Each row below holds a small network's activations on one input, seen along a few directions.
In each table, some parts of the input vary, and every possible input appears once, in random order.
Descriptions start from the smaller parts, as in this example, which fits no table here: one of 6 places along a line, together with either a single point or (one of 2 separate values, together with one of 5 places around a ring) or one of 11 places along a line.
Shared parts are said once, and a part with two or three values counts as separate values.
In the rows, 128 means zero.

Other details of the inputs shift rows strongly along two fixed directions, in all tables alike. That doesn't count.

Rows:
x1: [132 169 114 132 142 100 152 165 113 138  96 182 147 158]
x2: [130 164  96  91 152 135 119 181  78 119  99 221 176 172]
x3: [ 92  62  70 117 115  57 168 116  59  84  99 178  93 143]
x4: [114 145  88  77 145 124 125 161  72 131  82 214 175 172]
x5: [115 114 122 105 136  97 114 126  93 132 112 164 140 142]
x6: [119 157  73  95 132 131 169 170 120 131  62 200 174 170]
x7: [109 134 145 147 132 131 136 107 167 138 124 101 126 101]
x8: [105 150 145 139 108  93  94 133 130 116 141  69 114 145]
x9: [117 203 127 124 153 146 140 161 156 153  88 174 184 147]
x10: [103  50 120 113 115  70 125  98  74 116 132 136  91 120]
x11: [102 186 127 116 118  95  98 169 124 126 116 110 141 163]
x12: [125 136 101  78 135 130 130 140  88 133  92 182 157 160]
x13: [130  75 114 165 114  72 153 117  82  82 140 131  79 124]
x14: [109  54  94  87 103  50 144 114  48 117 106 170  98 145]
x15: [164 208 142 147 139 197 134 160 189 162 129 121 177 130]
x16: [130  73  87 138 101 103 167 116 109  89 134 140  91 132]
x17: [149  90 170 144 122 141 101  84 166 154 172  64  92  86]
x18: [125 220 147 123 123 169  95 170 188 165 117  80 172 157]
x19: [139 112 152 180 122 133 134 108 146 112 164  75  92  92]
x20: [148 105 171 163 129 156  96  98 135 127 185  71 102  85]
x21: [127  45 125 161 103  67 162 100 115 113 139  93  62 109]
x22: [136 129 151 131 144 123 105 127 120 144 137 136 129 128]
x23: [122  38 125 113 106  84 127  90 105 124 134 112  86 110]
x24: [160  85 161 152 115 151  99  85 146 130 181  66  89  85]
x25: [124 156 132 125 130 143 151 132 171 150 106 119 156 118]
x26: [123 105 142 164 138 141 129  98 158  87 168  87  97  88]
x27: [108 129 149 134  92 101 108 115 138 123 151  33  92 129]
x28: [134 217 137 141 154 209 129 154 184 146 124 139 184 130]
x29: [129 108 114  92 128 142 120 113 122 133 119 137 137 127]
x30: [149 157 150 160 125 164 143 129 160 135 149  88 129 109]
x31: [134 123 145 114 137 176 103 103 164 144 134  98 136 109]
x32: [115 127 123 123 120 109 159 118 140 134 110 123 127 123]
x33: [129 100 102 106 133 106 123 139  56  97 124 195 135 162]
x34: [149  97 141 131 115 127 119 118  97 124 155 112 103 119]
x35: [137 141 135 119 142 167 100 129 124 126 144 140 150 127]
x36: [112 204 129 120 156 148 135 166 167 151  92 168 178 131]
x37: [135 155 130 132 134 182 132 106 201 143 125 101 147 108]
x38: [142 151 135 148 125 188 144 129 182 127 136 107 142 120]
x39: [161 189 144 112 143 221  96 142 178 159 140 131 183 133]
x40: [133 190 134  90 142 180 109 152 164 183  99 157 190 140]
x41: [142 146 146 153 129 147 141 123 183 157 135  93 129 111]
x42: [138 119 156 182 132 138 125 109 160 103 166  75  94  78]
x43: [131 132 130 142 119 107 159 130 127 138 117 121 113 131]
x44: [145 162 103 105 138 118 122 186  63 128  99 218 170 177]
x45: [109 125 142 147 145 148 125  93 176 107 145  91 112  82]
x46: [133  64 104 110 108  73 141 135  71 131 109 168  97 150]
x47: [105  79  99  94 128  55 130 130  57 114 106 182 115 141]
x48: [144 160 146 113 138 201 107 130 145 137 150 119 154 125]
x49: [124 100 158 130 145 153  86  74 152 113 165  81 115  91]
x50: [114  60 112 136  99  78 163  90 131 115 125 105  83 107]
x51: [155  79 160 149 112 150 103  94 139 121 172  73  88  95]
x52: [102  58  69 106 102  57 181 110  63  84  97 167  88 146]
x53: [143  97 174 143 127 132 110  84 149 147 175  60  89  88]
x54: [138 217 145 144 162 206 123 151 184 136 128 139 189 132]
x55: [142 122 120 126 136 107 113 150  75 114 135 167 129 141]
x56: [110 143 112 112  90  88 119 155 117 131 112 102 118 171]
x57: [154 158 128 153 126 158 153 156 153 137 124 122 147 128]
x58: [122 118 114 110 134  86 131 159  71 144 112 181 130 156]
x59: [121 146 123 144 143  95 149 156 122 127 109 158 127 136]
x60: [138 147 169 136 151 148  96 125 157 153 151 107 131 108]
x61: [113  86 131 112 145 120 107  97 113 105 147 120 112 106]
x62: [120  87 137 164 121  86 147 107 122 122 140 101  83 108]
x63: [109 170  76 102 149 113 160 166  94 112  72 226 175 176]
x64: [ 99 145 115 123 100  79 109 152  97 124 117 110 118 167]
x65: [133 101 143 158 115 152 145  90 159 101 164  72  91  97]
x66: [149 175 124 104 136 197 112 159 139 150 118 165 181 151]
Each input here is: one of 6 places along a line, together with either a single point or (one of 2 separate values, together with one of 5 places around a ring).
The inputs of x58 and x22 match in every part but the place on the line of 6. If x20 is changed in the same way as x58 into x22, which row does it become? -> x44
The inputs of x23 and x5 match in every part but the place on the line of 6. If x57 is changed in the same way as x23 into x5, which row does it become? -> x13
Which other rows agree with x42 in the place on the line of 6? List them by row number. -> x2, x11, x26, x36, x45, x47, x55, x59, x60, x61
Which other rows does x26 become when the place on the line of 6 takes its other values? List them by row number. -> x16, x28, x38, x54, x65
Which other rows does x21 become when the choice among 2 separate values takes its other values? List them by row number. -> x46
Which other rows agree with x16 in the place on the line of 6? List them by row number. -> x15, x17, x24, x29, x37, x39, x40, x41, x50, x56
Which other rows does x12 become when the choice among 2 separate values takes its other values? List them by row number. -> x52
